Each row below is a small network's average activation on inputs in which a field has the value named, seen along a few directions.
Values that are neighbours, or in one group, have similar rows; names and order tell nothing.
In the rows, 500 means zero.
Strong random noise was added to every row along 14 fixed directions; ignore it. To show where, here is one row again and again, with new noise each time:
[354 593 631 613 589 295 448 524 700 331 512 337 318 347 568 667 330 593
 563 429 525 538 570 516 641 421]
[403 571 352 432 472 651 445 557 413 443 596 588 705 595 444 351 500 470
 512 425 620 464 386 323 309 474]
[490 436 627 678 493 646 627 372 592 422 439 448 437 472 363 539 571 530
 414 391 425 508 402 553 475 602]
[559 453 478 535 470 595 436 475 545 308 574 462 669 542 264 515 595 411
 474 473 527 439 329 378 329 283]
[525 367 677 549 610 677 438 492 556 420 394 369 317 536 405 458 603 320
 588 521 562 638 445 550 718 565]
[418 488 562 630 422 451 477 480 506 499 460 440 559 397 501 577 389 635
 442 569 521 535 510 490 212 254]
[456 628 446 526 431 343 640 382 546 521 414 339 615 551 454 574 436 460
 621 560 500 414 333 366 486 344]
[406 563 566 398 503 511 559 558 413 635 589 440 431 512 459 358 494 451
 581 395 577 422 401 429 400 589]
[553 441 431 581 562 746 500 705 515 787 331 581 405 632 471 493 499 317
 395 474 510 582 542 445 572 478]
[582 510 697 416 441 364 460 405 438 397 496 383 576 386 596 483 518 509
 730 671 499 564 522 566 510 341]
[453 521 309 483 487 380 655 487 435 711 497 402 501 543 514 391 549 481
 486 693 635 427 370 580 504 648]
[474 541 479 558 486 536 568 342 496 385 542 632 538 510 467 410 467 617
 502 487 488 450 450 565 493 767]
[471 529 458 728 515 523 659 619 623 634 541 387 402 338 437 554 441 433
 458 549 604 474 420 486 483 410]
[409 584 458 496 309 303 403 647 455 545 448 357 556 445 609 601 439 605
 318 456 550 581 458 537 506 701]
[488 592 455 432 561 603 624 397 476 529 347 589 596 678 644 445 463 467
 743 473 472 473 593 439 603 471]
[425 675 431 406 515 447 536 524 478 521 584 529 598 445 617 382 519 508
 533 497 480 566 420 414 605 538]


Field W:
w12: [342 368 463 581 456 534 506 434 448 510 429 377 385 545 457 512 485 581
 390 494 583 504 467 559 357 654]
w9: [879 500 613 581 346 577 655 531 473 600 460 552 540 378 489 617 484 319
 697 573 453 407 550 550 643 512]
w14: [554 415 527 432 478 559 581 502 339 670 486 576 425 547 540 447 448 542
 591 501 574 357 627 580 326 624]
w7: [553 503 664 535 462 555 502 432 458 529 544 499 386 341 452 405 503 431
 517 612 450 654 369 461 674 658]
w5: [417 472 553 416 544 380 390 505 555 389 451 378 469 656 360 609 521 479
 446 330 479 438 492 428 407 318]
w15: [555 440 392 250 589 427 249 509 440 479 574 582 463 631 474 363 564 382
 532 652 495 566 475 464 647 493]
w4: [601 489 462 376 538 409 541 464 577 545 455 536 435 633 499 619 647 511
 343 330 214 451 558 512 722 593]
w3: [346 651 510 484 529 571 568 438 464 475 558 543 508 470 519 375 386 462
 657 457 591 502 375 311 529 568]
w6: [592 568 278 546 523 591 535 550 518 446 577 724 684 452 611 456 520 510
 460 580 498 515 561 500 593 521]
w1: [565 537 511 734 435 439 565 420 583 494 419 566 462 453 413 609 336 528
 481 569 466 474 493 523 554 591]
w2: [384 525 519 591 542 395 481 381 537 518 466 526 440 476 436 487 396 569
 378 607 461 582 382 457 491 476]
w8: [505 457 449 427 495 578 507 435 487 449 578 456 545 506 409 408 578 369
 596 583 519 505 373 442 541 476]
w13: [477 384 543 322 535 437 366 463 442 510 460 438 417 649 425 543 619 529
 375 385 414 478 515 509 486 541]
w10: [537 358 658 455 712 671 419 399 540 469 479 673 358 538 512 478 506 487
 598 483 317 572 716 496 485 208]
w11: [440 533 506 580 349 572 685 597 471 642 420 403 593 475 589 603 525 561
 399 304 499 448 551 497 320 506]
W is arranged as a line.
Going along W from w5 by way of its neighbour w1, in what order are w9, w14, w15, w6, w2 met? -> w2, w6, w9, w14, w15
List every value one step from w12, in the order listed. -> w4, w10

Field V:
v6: [478 418 460 460 592 281 594 356 528 585 412 235 422 539 442 521 657 400
 546 749 541 471 323 549 591 336]
v1: [460 485 559 498 356 646 448 500 405 429 403 418 551 579 442 536 448 448
 547 362 534 545 434 363 436 600]
v18: [533 571 505 527 338 393 542 613 462 537 430 291 554 478 560 565 396 342
 735 590 685 484 508 463 565 469]
v4: [503 424 634 412 461 702 585 463 312 675 497 553 492 503 500 376 543 527
 536 457 445 504 515 460 221 438]
v17: [404 494 486 502 444 582 552 442 422 514 426 344 580 433 621 476 577 509
 493 567 545 660 402 431 497 457]
v9: [597 512 613 532 423 487 373 549 482 372 679 665 434 391 425 474 270 497
 637 478 538 415 587 478 433 576]
v19: [332 545 537 492 504 386 311 406 542 176 624 481 519 377 447 462 557 655
 325 439 465 613 395 470 492 580]
v11: [499 501 543 512 576 379 628 517 600 648 391 481 391 651 494 700 421 564
 522 312 419 252 658 538 359 353]
v14: [428 528 427 642 407 615 557 387 499 568 170 552 574 713 518 573 409 563
 414 430 409 595 517 432 536 627]
v13: [527 339 562 663 570 740 357 504 543 391 549 671 449 396 323 427 541 514
 231 533 468 669 478 485 357 423]
v22: [476 480 444 432 796 546 463 531 588 399 557 619 454 544 666 435 664 548
 464 468 452 549 685 589 720 439]
v12: [396 594 273 454 604 515 555 519 513 530 419 625 607 665 700 462 434 549
 559 505 545 483 673 535 584 500]
v3: [543 648 538 630 282 476 500 423 454 439 509 604 617 360 476 456 370 526
 503 599 475 613 366 497 610 799]
v5: [590 405 539 404 587 514 463 528 449 754 412 625 423 582 537 506 482 497
 463 551 372 478 640 562 401 290]
v21: [510 507 483 440 469 499 192 677 501 315 583 568 575 525 437 498 454 446
 422 481 599 590 471 463 560 571]
v10: [527 667 692 289 531 324 512 507 479 593 526 442 558 484 561 545 508 484
 631 387 320 462 494 346 477 206]
v20: [471 418 513 606 424 515 500 693 545 551 576 423 360 395 471 597 430 534
 409 367 640 391 556 633 384 677]
v15: [389 500 543 389 712 739 616 514 511 521 650 536 417 485 548 335 709 462
 574 254 411 518 552 410 485 358]
v7: [381 360 518 526 518 734 300 605 453 527 477 477 340 612 316 377 400 349
 485 521 704 570 396 421 432 607]
v2: [631 342 445 527 580 646 388 449 500 460 408 638 435 578 507 388 551 426
 531 704 594 586 536 655 731 765]
v8: [362 366 573 535 582 642 617 392 501 584 409 461 419 603 485 533 454 625
 570 405 471 392 663 522  86 155]
v16: [465 539 534 660 527 370 580 500 565 560 443 494 332 428 586 626 374 674
 426 505 536 472 616 638 558 664]
V is arranged as a line.
What is the length, in steps, of the shortest route from v15 to v19? -> 9
List every value one step from v4, in the order listed. -> v1, v17
List every value one step from v18, in the order listed. -> v14, v3
List every value one step from v5, in the order listed. -> v20, v2
List every value one step from v11, in the order listed. -> v21, v10
